These are the activations of a small neural network, seen along a few directions. Each row is one input.
In each table, some parts of the input vary, and every possible input appears once, in random order.
A made-up example of a description, with smaller parts first: line(6) and (point or line(9) or (values(2) and ring(8))).
Shared parts are said once, and a part with two or three values counts as separate values.

Other details of the inputs vary at random and push rows far along three fixed directions, the same in every table; ignore that.

Table:
x1: [-2.84  2.75  1.07 -1.27 -1.68 -4.73  3.71  1.56 -0.74  0.88  0.99]
x2: [-2.67  3.25  1.40 -1.13 -1.86 -4.28  3.84  2.18 -0.68  0.57  0.54]
x3: [-2.43 -0.43  3.49 -0.34  0.84  1.08  0.71 -2.33 -4.85 -1.44  2.66]
x4: [-5.30 -2.00  1.59  1.19  1.56  2.45  4.04 -1.08 -1.74 -0.36  3.90]
x5: [ 3.12  0.27 -2.59 -0.48 -0.55 -0.54 -2.54  1.08  4.07 -2.82 -3.11]
x6: [-0.76  0.49  3.94 -2.54 -0.07 -1.21  2.70 -0.47  1.01  1.26 -2.07]
x7: [-2.19 -0.22  4.52  0.65  0.35  0.50  2.33 -1.18 -4.22  2.41  1.83]
x8: [-1.53  0.80  3.69  0.89 -0.02  1.48  0.60 -3.27 -4.48 -2.64  2.50]
x9: [ 2.89  0.80 -1.92 -1.08  0.56 -1.02 -1.74  1.50  4.12 -0.05 -3.63]
x10: [ 2.14  0.01 -2.65 -1.13 -0.40 -0.87 -1.62  2.02  3.96 -0.37 -3.94]
x11: [ 0.76  0.15 -3.35  0.70  2.78 -0.18  0.38  0.51  7.31  0.57 -0.83]
x12: [-0.97 -5.00  5.63 -2.35 -0.70  4.59  1.68 -2.59 -0.78  2.00 -2.57]
x13: [ 0.68  3.00 -4.16  2.86  1.23 -3.99 -2.14  2.99 -1.55  1.07  2.34]
x14: [-0.48  1.81  1.98 -2.35 -0.65 -0.40  1.18 -3.40  0.81 -1.90 -0.34]
x15: [ 0.31 -1.97 -1.81  4.06  0.71  1.68 -2.27  1.62 -4.40  3.28  3.48]
x16: [ 0.20 -2.73 -1.47  3.78  1.37  2.94 -3.86  2.29 -5.42  0.19  2.57]
x17: [-3.52 -0.12  1.96 -1.31  2.60  0.04  4.14 -1.83  3.43 -1.15  0.42]
x18: [ 3.88  1.13 -2.64 -0.34 -0.01 -0.84 -2.86 -0.99  4.34 -1.78 -1.64]
x19: [ 3.45 -4.42 -0.89 -0.59 -0.85  5.17 -3.11 -2.64  2.21 -1.26 -2.19]
x20: [-1.55 -0.75  2.78 -2.79 -0.87 -1.48  2.67 -0.46  0.94  1.24 -1.90]
x21: [ 3.16  0.59 -2.43 -0.88  0.36 -1.26 -1.18  0.40  4.15  1.90 -2.45]
x22: [-1.07  2.11  1.87 -2.04 -2.06 -0.15  2.30 -1.96  1.01 -1.08 -1.42]
x23: [ 0.75  2.50 -3.12  3.22 -0.29 -3.63 -1.00  5.24 -0.64  3.14  1.86]
x24: [ 2.60 -4.78 -0.41 -1.27  0.05  4.83 -3.33 -1.78  2.13 -0.29 -2.91]
x25: [-5.13  3.93 -0.18  0.42  0.75 -3.46  5.47  0.27  1.80 -1.36  3.49]
x26: [ 3.01  1.54 -2.29 -0.58  0.00 -0.78 -1.76  0.57  4.26  0.37 -3.25]
x27: [ 2.16 -0.88 -2.76 -1.48 -0.11 -1.38 -1.05  1.77  3.94  1.13 -3.20]
x28: [-2.80  4.64  0.27 -0.90 -1.72 -4.43  2.96 -0.37 -1.06 -1.26  1.70]
x29: [ 0.50 -2.93 -1.59  3.83  1.32  2.03 -3.87  0.77 -4.94 -0.89  3.01]
x30: [-2.37  4.62  0.27 -0.80 -1.77 -3.71  2.17 -0.67 -1.11 -2.42  2.46]
x31: [-2.42  2.95  2.30 -1.41  0.27 -5.37  3.21  1.17 -0.99  1.06  0.89]
x32: [-0.75  2.22  1.82 -2.00 -2.18  0.37  1.59 -2.29  1.02 -2.35 -0.73]
x33: [-1.86  5.41  1.07 -0.74 -0.61 -3.72  2.16 -0.51 -1.24 -2.57  1.49]
x34: [-0.29 -3.30 -1.95  3.47  1.63  1.72 -3.17  1.96 -5.29  1.70  2.42]
x35: [ 0.58  2.10 -3.75  2.34  1.87 -4.09 -2.22  3.87 -1.70  0.70  1.89]
x36: [ 2.67 -5.09 -0.61 -1.22 -0.58  4.78 -1.56 -1.27  2.27  2.27 -3.03]
x37: [-4.08 -0.92  1.19 -1.42  1.48  0.24  4.24 -1.22  3.32 -1.35  0.17]
x38: [ 0.16 -2.59 -2.30  3.52  0.48  2.77 -3.36  1.39 -5.09  0.54  3.61]
x39: [ 0.35 -2.30 -1.90  3.79  0.37  3.44 -3.29  2.04 -5.27  0.30  3.08]
x40: [-0.76  0.79  3.30 -2.31 -0.46 -1.47  2.83 -1.98  1.03  1.89 -1.10]
x41: [ 3.54  1.57 -2.61 -0.07 -1.50 -0.09 -2.26 -0.01  4.48 -2.28 -2.04]
x42: [-1.35  4.53  1.61 -0.78 -0.13 -3.91  1.78 -0.46 -1.28 -4.16  1.10]
x43: [ 2.92 -0.13 -2.07 -1.38  0.90 -1.53 -1.17  1.28  3.99  1.48 -2.91]
x44: [ 0.36  1.48 -3.88  2.49  0.86 -3.41 -1.53  5.51 -1.56  1.43  1.04]
x45: [-1.02 -4.21  3.49 -2.39 -1.35  5.18  1.21 -4.41 -1.04 -0.10 -1.68]
x46: [ 2.41  0.15 -2.79 -1.21 -1.26 -0.45 -0.46  2.17  4.09  0.93 -3.24]
x47: [-1.27  1.16  1.53 -2.63 -2.03 -0.15  2.55 -1.12  0.81 -1.51 -1.96]
x48: [ 3.19 -3.86  0.17 -0.36 -0.75  5.37 -1.77 -1.41  2.55  2.45 -3.02]
x49: [ 0.60  2.02 -3.46  3.05 -0.15 -4.14 -1.13  4.63 -0.69  3.44  2.46]
x50: [ 3.46  1.04 -3.02 -0.40 -1.36 -0.49 -2.41 -0.67  4.51 -1.96 -1.33]
x51: [-0.14 -3.18  5.19 -2.24  0.15  5.52  0.21 -4.54 -1.17 -1.52 -1.69]
x52: [-0.25 -3.89  5.50 -2.40  0.48  4.97  1.50 -3.80 -1.19  1.03 -2.17]
x53: [-1.83 -0.39  3.54  0.07  0.74  0.87  0.48 -3.07 -4.67 -2.66  2.73]
x54: [ 0.86 -2.28 -1.60  4.07  0.22  3.19 -3.32  1.17 -5.00 -0.99  3.00]
x55: [ 0.92 -1.48 -0.98  4.24  2.01  1.98 -2.63  1.84 -4.79  3.28  2.72]
Description of these inputs: ring(5) and (point or (values(2) and line(5))).
Q: Changing only the ring(5) part turns x37 into x4. The same change can be made to x10. Which row results?
A: x47
Q: Changing only the ring(5) part turns x2 into x6. The same change can be made to x38. Which row results?
A: x3
Q: Which other rows agree with x55 in the ring(5) part? List them by row number.
A: x7, x8, x11, x13, x14, x18, x21, x26, x33, x40
Q: A walk changes only the ring(5) part. It starts at x32 and steps to x33. List the rest of the walk in order.
A: x51, x16, x39

Table:
x56: [ 1.63  0.96 -0.41 -3.01  0.13 -1.35  1.38 -0.40  7.73  0.90 -4.43]
x57: [-0.34 -3.49  3.60 -1.82 -0.07  4.29  1.81 -2.76  1.78  1.58 -1.89]
x58: [-0.33 -4.26  2.61 -2.31 -0.36  4.76  1.26 -3.29  1.47  0.12 -2.39]
x59: [ 0.03  3.41 -4.31  2.63  1.42 -5.37 -1.60  4.46 -1.67  0.48  2.71]
x60: [ 3.72 -4.33 -1.22  2.70  1.33  4.54 -5.44  0.65 -2.17  1.39 -0.34]
x61: [-3.04 -1.54 -0.05  3.90  1.07  1.27  0.00  1.49 -6.90  1.78  4.84]
x62: [ 2.51 -4.56 -1.53  2.77  1.39  4.17 -3.22  1.19 -0.68  3.61  0.43]
x63: [-3.41  4.19  1.50 -2.33  0.04 -5.12  4.72  0.48  1.85 -1.49  0.08]
x64: [-0.11 -2.86  1.80 -1.25  0.54  5.21  0.09 -5.54  2.41 -2.93 -0.30]
x65: [ 2.84  1.11 -0.54 -3.19 -0.95 -1.89  0.08 -0.86  6.77  0.17 -4.43]
x66: [ 1.14 -3.21  3.07 -2.33 -1.88  5.21 -0.44 -3.90  0.16 -0.59 -3.10]
x67: [ 2.92  0.52 -1.26 -3.76 -2.14 -0.74 -0.36 -0.27  6.49 -1.89 -5.10]
x68: [ 1.17 -3.34  3.56 -2.68 -0.13  4.55 -0.47 -4.09  0.62 -0.27 -2.92]
x69: [ 4.53 -0.81 -6.71  1.46  0.12 -1.22 -4.58  4.44  4.36  0.88 -1.96]
x70: [-1.61 -0.99  0.56  3.65  0.11  1.21 -1.64  1.37 -8.46 -0.51  4.39]
x71: [-2.66 -1.43  0.52  3.80  2.56  0.74 -0.32  1.25 -7.04  1.73  4.92]
x72: [-4.35  0.24  5.26 -1.63 -1.39  0.91  3.52 -3.24 -5.75 -2.20  1.93]
x73: [-2.56  4.70  1.09 -2.30 -1.04 -5.03  4.57  0.07  1.28 -0.54  0.22]
x74: [-0.30  2.98 -4.82  2.49  0.31 -4.86 -1.29  4.74 -1.66 -0.13  2.60]
x75: [-1.21 -2.99  1.91 -0.65  1.45  5.42  1.24 -4.59  3.17 -2.30 -0.11]
x76: [-5.46 -0.24  5.68 -1.10  0.97  0.86  4.83 -2.87 -4.20 -0.42  2.33]
x77: [ 1.82 -2.75  3.79 -2.21 -1.54  4.52 -0.27 -3.78  0.21  0.00 -2.76]
x78: [ 0.17 -3.78  2.66 -2.42 -1.33  4.68  0.39 -3.76  0.92  0.31 -2.46]
x79: [ 1.21  4.27 -3.47  3.33  0.70 -5.04 -2.35  4.22 -2.63  0.63  2.32]
x80: [-1.85  4.96  1.07 -2.90 -2.34 -4.58  3.10 -0.26  0.07 -3.57 -0.80]
x81: [-1.26  5.57  1.72 -2.61 -2.17 -4.77  3.13 -0.54  0.01 -1.98 -0.55]
x82: [-0.91  3.58 -5.69  4.24  2.39 -3.60 -1.04  3.23  0.32 -2.16  4.68]
x83: [-4.40  0.51  5.29 -1.48 -1.77  1.01  3.56 -3.33 -5.71 -1.52  1.94]
x84: [-3.93  0.40  6.10 -1.54 -0.47  0.43  3.21 -3.45 -5.63 -1.75  1.99]
x85: [ 1.96 -5.34 -2.32  2.71  1.27  4.49 -3.46  1.56 -0.63  2.15  0.20]
x86: [-0.71  3.30 -3.47  3.35  1.84 -5.24 -0.23  5.18 -0.48  1.91  2.85]
x87: [ 3.13 -4.76 -1.30  2.87  1.86  4.33 -4.57  0.14 -1.40  3.56  0.22]
x88: [-0.07  3.45 -3.91  3.41  1.57 -5.65 -0.75  5.05 -0.99  1.79  2.94]
x89: [ 1.86 -4.77 -1.33  2.95  2.00  4.86 -2.82  1.25 -0.51  4.03  0.46]
x90: [ 0.89 -2.32  2.16 -1.18 -0.02  5.75 -0.80 -5.67  1.67 -3.88 -0.95]
x91: [ 0.05  3.29 -4.06  2.61  1.18 -5.55 -1.55  4.64 -1.57  0.31  2.74]
x92: [ 1.63  0.45 -1.50 -3.15 -1.61 -1.07  1.07  0.09  7.12 -0.25 -4.42]
x93: [ 2.57 -4.79 -1.27  3.02  2.38  4.32 -3.65  0.56 -0.75  3.96  0.28]
x94: [ 1.50 -3.04  3.68 -2.50 -0.36  4.68 -0.70 -4.25  0.21 -0.72 -3.11]
x95: [-2.62 -1.54  0.74  3.75  2.32  0.60 -0.30  1.42 -6.89  1.55  4.91]
x96: [-3.65  0.66  6.13 -1.42 -1.44  0.66  3.60 -3.35 -5.65 -0.79  2.17]
x97: [ 1.01  0.13 -1.33 -3.41 -0.72 -0.65  1.65  0.11  7.65 -0.65 -4.58]
x98: [-1.11  5.49  2.10 -2.23 -1.64 -5.36  2.81 -0.55  0.25 -2.11 -0.56]
x99: [-2.07  4.70  1.51 -2.61 -1.83 -5.25  3.87 -0.27  0.77 -1.18  0.20]
x100: [-1.90  5.04  1.29 -2.58 -2.90 -4.66  3.12 -0.11  0.06 -3.03 -0.66]
x101: [-1.49  5.24  2.00 -2.39 -1.41 -5.55  3.08 -0.40  0.59 -1.64 -0.32]
x102: [-2.75  4.33  0.89 -2.65 -2.36 -5.02  3.89 -0.07  0.76 -2.08 -0.03]
x103: [ 2.66  1.39 -2.06 -2.48 -0.42  0.50 -0.83 -2.61  7.75 -4.19 -3.12]
x104: [ 3.22 -0.74 -6.47  1.98  0.87 -0.51 -3.27  4.75  5.22  2.36 -1.86]
x105: [-3.52 -1.85  0.43  3.94  1.17  1.52  0.39  1.93 -6.18  1.78  4.74]
x106: [ 2.83  0.84 -1.24 -3.50 -2.50 -0.77 -0.38 -0.30  6.42 -1.16 -5.03]
x107: [ 3.09 -4.62 -1.65  2.56  1.11  4.56 -4.20  0.48 -1.42  3.47  0.30]
x108: [ 5.81  0.07 -5.55  1.93  0.98 -1.15 -5.53  3.66  3.96  2.30 -2.25]
x109: [-1.45 -0.52  0.95  3.75  0.74  0.93 -1.21  1.04 -8.29  1.74  4.84]
x110: [ 3.20 -0.90 -6.24  1.82  0.98 -0.96 -3.11  5.08  5.22  1.44 -1.80]
Q: What do these inputs look like to the network?
A: line(5) and (point or (values(2) and ring(5)))
Q: Changing only the line(5) part turns x106 into x105. The same change can be made to x101. Which row results?
A: x86
Q: Changing only the line(5) part turns x99 into x62. The same change can be made to x74. Which row results?
A: x58
Q: Which other rows does x59 become when the values(2) part takes its other values? List them by row number.
A: x91
Q: Which other rows does x81 become when the line(5) part takes its other values? List them by row number.
A: x73, x89, x107, x109
Q: A walk changes only the line(5) part. It starts at x70 and steps to x67. List the rest of the walk in order.
A: x69, x85, x110
Q: Which other rows does x100 become when the ring(5) part takes its other values? List them by row number.
A: x60, x70, x77, x98
Q: Which other rows does x67 become when the values(2) part takes its other values? List them by row number.
A: x72
